These are the activations of a small neural network, seen along a few directions. Each row is one input.
In each table, some parts of the input vary, and every possible input appears once, in random order.
A made-up example of a description, with smaller parts first: one of 2 separate values, together with either a single point or one of 11 places around a ring or (one of 5 places around a ring, together with one of 6 places along a line).
Shared parts are said once, and a part with two or three values counts as separate values.

Rows:
x1: [ 13 -16  -2  -3 -24  48   7  -6  11 -16  27  22  32 -38  20  -7]
x2: [  4  -8 -30 -49  17  -3  42  12 -19   7  -6 -31 -15 -17  25  -4]
x3: [ 20  11 -13 -44  12  44 -11 -15  15   9  18   6  31 -22  31  -2]
x4: [-58 -57  75 -25  28 -37  19 -32  42   8 -28 -20 -51  21 -79 -18]
x5: [-46 -32  95 -21  15  13 -42 -44  75  23  -7  29 -17   6 -73 -25]
x6: [  6  16 -27   4  44 -22  12  12 -15  12 -31 -34  -9  -8  31 -32]
x7: [ 12  45 -11   3  21  22 -40 -16  15  -2   6 -15  29 -17  32 -31]
x8: [ 10 -15  -5  -1 -25  19 -26  -9 -19 -28  29  50  33   4   1  28]
x9: [  7  37 -12  48 -36  14 -32   5  10  -9   4  26  13  10  -9  25]
x10: [  5  32 -14  34  16 -41  10  26 -23  18 -12 -35 -16  17   5  10]
x11: [ 11 -34 -18  -2 -18 -33  31  12 -53 -24   4  22 -15  11  -6  22]
x12: [  5   8 -30  30 -27 -30  25  16 -39   2 -19  -6 -19  31 -17  25]
x13: [ 10  56   7  32  -4   4 -51   9  14   9  16 -10  20  20  17  16]
x14: [  2 -41 -14  -6 -18   1  57  31 -14 -11  -2  -6 -15 -18  22  -8]
- What do these inputs look like to the network? => one of 2 separate values, together with either a single point or one of 6 places around a ring
- The inputs of x5 and x4 match in every part but the choice among 2 separate values. If x3 is changed in the same way as x5 into x4, which row does it become? => x2
- Which other rows does x3 become when the place on the ring of 6 takes its other values? List them by row number. => x1, x7, x8, x9, x13
- Which other rows does x11 become when the choice among 2 separate values takes its other values? List them by row number. => x8

Rows:
x15: [  38   -5  -88   16   34  -41   69   23 -102   -1  -16  -66  -18  -16
   60   -5]
x16: [ -46 -109   38  -17  -31  -46   83  -20  -11  -22  -47   21  -47   38
  -96   -8]
x17: [ 45  54 -49  23 -42  67 -49  34   4 -41  63  61  81 -40  79  42]
x18: [-70 -68  42  -6  27 -52  43  -8  12  27 -72 -49 -82  38 -68 -39]
x19: [-59   5  67 -40  98 -49  -5 -44  49  41 -52 -73   1  25 -48 -73]
x20: [  40  -26  -96   19  -25  -34  102   44 -101  -35   29  -25  -20  -15
   30   90]
x21: [ 44  10 -87  29 -63  34   4  62 -44 -16  26  95  24 -19  40  60]
x22: [ 49 101 -40  12   2  67 -60 -14  -1  23  34 -43  70 -25  84  -8]
x23: [-27  19 107 -22  23  49 -90 -64  95  28  17 -29  -6  -8 -20 -38]
x24: [ 30  97 -62  12  80 -33 -12  41 -13  29 -21 -80   4 -19  90 -56]
x25: [-24 -63  53 -27 -51   3 -10 -25  29 -18   2 117 -15  20 -97  31]
x26: [-21 -15 115   1 -54  32 -75 -28  85 -14  36  70   7  22 -54   4]
- What do these inputs look like to the network? => one of 2 separate values, together with one of 6 places around a ring
- The inputs of x24 and x21 match in every part but the place on the ring of 6. If x19 is changed in the same way as x24 into x21, which row does it become? => x25
- Which other rows does x20 become when the choice among 2 separate values takes its other values? List them by row number. => x16

Rows:
x27: [-15 -21  -1  10 -13 -36  22   0 -21  -8 -15   3 -29  27 -41  20]
x28: [ -5 -13  -5 -26  24  -6  22   0   3  10 -15 -14 -16 -11   3 -16]
x29: [  4 -23  26 -20 -13  32  -5 -18  19  -5  14  20  14 -14   1  -8]
x30: [ -8 -11  22  24 -31  -6 -22  -8  -2 -13   8  39   3  23 -37  23]
x31: [  1   2  19 -18   2  23 -24  -8  25   3   8  25  18 -10   4 -13]
x32: [  6  28  19   0   9  15 -36 -17  22   7  16   2  17  -6   1  -2]
x33: [-14  33  -7   8  25 -22  -5   3   4  19 -23 -48 -13  16  -1 -15]
x34: [ -4 -24  25   4 -21  15  -8  -3  13  -6  14  34   6   0 -15  11]
x35: [  61   49 -115   38  -28   10   22   57  -75  -33   20    1   39  -23
   96   27]
x36: [-11 -36   4  -7  -2 -14  34   5 -11   4  -9  -3 -24   7 -20   9]
x37: [ -9 -41   3 -25  13  -6  37   3  -2  -6 -13 -11 -17 -11   5 -19]
x38: [ -2  12  -1  -8  31 -19   5  -2  -2  15  -8 -31 -12   0   2  -9]
x39: [ -4  44  12  21   5  14 -42 -13  27  12   3 -16  14   4   1  -8]
- What do these inputs look like to the network? => either a single point or (one of 2 separate values, together with one of 6 places along a line)

Rows:
x40: [-25  -4  67 -22  15  30 -43 -26  83   5   9  24  -2 -21 -26 -22]
x41: [-28 -21 105   7 -45  11 -44 -47  59 -12  25  28  -1  35 -76  18]
x42: [-18  19  77  -7  33  27 -69 -36  65  29   9 -21   6  -4  -3 -40]
x43: [  42   26 -108   82  -37   13  -10   44  -86  -22    0   43   29  -12
   57   25]
x44: [-37 -75  37 -49  13 -30  41 -11  13   8 -32  25 -50  12 -64  -8]
x45: [  27  102 -104   32  -29    1   15   46  -38   18  -20  -66   13   24
   57   18]
x46: [ 62   1 -82   8 -56  38  55  37 -74 -42  22 -26  56 -19 113  -7]
x47: [ 54  80 -82  16  31 -41 -24  25 -60 -52  22   2  42 -20  75   4]
x48: [-30 -30  40 -12  63 -35  13 -17   7  37 -33 -54 -39   6 -20 -48]
x49: [-32 -23  54 -49 -12  36 -33 -42  64   5  -8  61  10   2 -61  -8]
x50: [  69   46 -109   17  -10   29   32   55  -66   15   50    5   32  -43
   79   73]
x51: [-41 -51  35 -23  44 -31  35  -6  31  15 -31 -13 -48  -6 -46 -21]
x52: [-44 -71  69   0 -10 -49  31 -21   2  -3 -14  -8 -49  45 -84  16]
- What do these inputs look like to the network? => either one of 5 separate values or (one of 2 separate values, together with one of 4 places along a line)
- What sort of input is x50? => one of 5 separate values
